[[204 103 111 156 128 155 101 174 204]
 [159 131 133  92 120 122  86 106 115]
 [152 238 173 157 160 185 158 181 144]
 [161 208 154 200 175 171 183 212 140]
 [ 79 166 159 127 167 128 186  88 160]
 [ 96 154 226 140 157 178 213 115 125]
 [186 199 173 115 123 193  98 161 151]
 [176  41 138 148 126 127 130 142 131]
 [139  73 203 200 160 170 229 172 126]
 [125  84 141  93 126 112 118  73 141]
 [160 176  47 195 181  94 137 186 187]
 [ 83 147 176 137 166 141 200  95 159]
 [173 145 210 118 116 220 129 143 193]
 [ 91 205 149 117 167 111 161 100  94]
 [127 200 128 139 162 139 145 134 174]
 [154 187  87 186 176 120 149 183 174]]
Read off the maximum.
238
Read off the entry in the bottom-right corner.
174
Read off the entry just right of the smallest entry.
138
Read off the entry just right of 229.
172
The entry just left of the smallest entry is 176
Read off the 5th entry, reading row by row.
128
Read off the bottom-left entry.
154
Read off the 1st entry, reading row by row.
204
The entry directly below 170 -> 112
Read off the entry just right of the largest entry.
173
The entry directly below 151 is 131
Read off the largest entry in the last row.
187
Read off the 3rd entry on the diagonal from the top-right corner.
158
Read off the entry directly below the smallest entry.
73
The entry directly above the largest entry: 131
The last entry in the row that holds the largest entry -> 144
Read off the smallest entry.
41
Read off the second entry on the diagonal from the top-right corner.
106
Read off the smallest entry in the last row.
87
Read off the entry directly above 100.
143
The second smallest entry -> 47
The entry in the top-right corner: 204
Read off the entry directly above 226.
159
Read off the top entry of the column that holds the largest entry.
103
Read off the fourth entry from the end, reading row by row.
120
Read off the entry just left of 129.
220
The entry just right of 133: 92
The first entry in the row that holds the largest entry -> 152
The entry directly below 147: 145

Read these off the grid that follows. Rows and columns are numbered from 1.
1) Which number is the entry at row 3, column 1?
2) Which number is the entry at row 2, column 2?
3) Which number is the bottom-right entry?
4) Which number is the entry in row 3 and column 3?
5) Which number is the entry in row 1 and column 3?
6) Which number is the top-left entry?
7) Which number is the entry at row 2, column 1?
8) Which number is the top-right entry?
[[  5 -20  -1 -14  -3   2  -4 -28 -17 -35 -31  19 -21 -13 -27   7]
 [  6  31 -20   4   5 -26  22  28 -42  14   7  17   4  -2 -32   3]
 [-26  12   6  15   5   0   8  21  15  26  21 -23  35  -6  36   6]
 [-28  15  -4  -7   6   4  22   2 -16 -42 -34 -17 -26  -5 -42 -24]
 [  9  10 -14   3   6 -14   7 -24 -42   7  -9  -4  16   7 -10   2]
 [-15  17  -9  -8  18 -15   9   3 -51   4 -39   4  13 -25 -41  19]
 [  4 -19  -6 -15   5 -20 -14 -21   1  -1 -12 -16 -20   2  -6 -12]
 [-19 -15   0   2   6 -51  -6  -5  29 -25  25  15 -50  15  12 -19]
 [ 19   3  12  -6   4  60   9  -5 -17  -3 -26 -11  24 -13 -26   9]
 [ -5   2   8   5  36   1   4  19  22 -36   9  26 -40  27 -26 -21]
 [ 11   6 -10   7 -39  -7 -30 -25  -7  15 -13   7  13   8  35   6]]
1) -26
2) 31
3) 6
4) 6
5) -1
6) 5
7) 6
8) 7

Read these off the table that follows. Rows and columns are numbered from 1.
1) Read off the entry just right of the largest entry.
2) Read off the entry directly below the largest entry.
3) Read off the entry at row 3, column 1.
4) Read off the entry directly below 126.
5) Read off the entry in the top-right corner.
6) Read off the entry in row 1 and column 2.
7) Read off the bottom entry of the column that holds the smallest entry.
8) Read off the entry in row 3 and column 3.
131  151  139  221   81  122  204
153   81   82  181  174  191  220
173   65   75  121  199  199  204
238   50   57   76   62   74   57
108   88  125  157  209  221  222
155  115   63  231   81  113  220
 48   64   94  246   50  114  244
117  214  193   69   64   92  111
153  151  169  109  172  164  118
 92  175  114  182  136  107  186
 69  204   76  224  127  100  207
172  104   69  176  104  137  178
233  126   96  208   52   57  172
 82  205   70  203  167   91  200
1) 50
2) 69
3) 173
4) 205
5) 204
6) 151
7) 82
8) 75

Questions about the array below. Indices start at 1.
1) Give the entry directly above 8.4.
2) Give the entry at row 1, column 3.
3) Give the entry in the top-right corner.
4) Give the entry at row 2, column 1.
5) Give the entry in row 3 and column 1.
6) Give the entry in the top-left corner.
7) Give the entry in the bottom-left corner.
8) Give the entry at row 1, column 2.
[[  4.1  -1.1   3.9  -3.6   0.7   2.4 -23.7  -9.2   0.0]
 [ -8.8   1.7  -9.2   8.2  -3.2 -11.0  -2.0  16.3  -3.7]
 [  1.4   0.4   1.9   2.3  -1.3  -5.0   1.8  -5.5  -2.0]
 [  6.1  -5.2   6.7 -15.3   3.1  18.9   5.6 -13.7   5.0]
 [  4.8  -3.7   4.7  -7.7   1.5   8.4   3.7 -11.5   1.8]
 [  6.1  -6.2   7.4 -15.9   4.5  19.6   7.5 -16.7   5.3]
 [  3.4  -2.8   4.3  -5.3   1.0   5.4   3.7 -10.7   0.7]]
1) 18.9
2) 3.9
3) 0.0
4) -8.8
5) 1.4
6) 4.1
7) 3.4
8) -1.1

Questions about the table below.
1) The entry just left of the smallest entry?
2) The 3rd smallest entry?
3) The entry just right of 0.137?
4) The entry just right of 0.055?
5) The first entry in reading order?
array([[ 0.127,  0.055, -0.063, -0.063, -0.044,  0.137, -0.184,  0.021,
         0.040],
       [ 0.083,  0.122, -0.057,  0.014,  0.029, -0.090,  0.062, -0.022,
        -0.079]])
1) 0.137
2) -0.079
3) -0.184
4) -0.063
5) 0.127
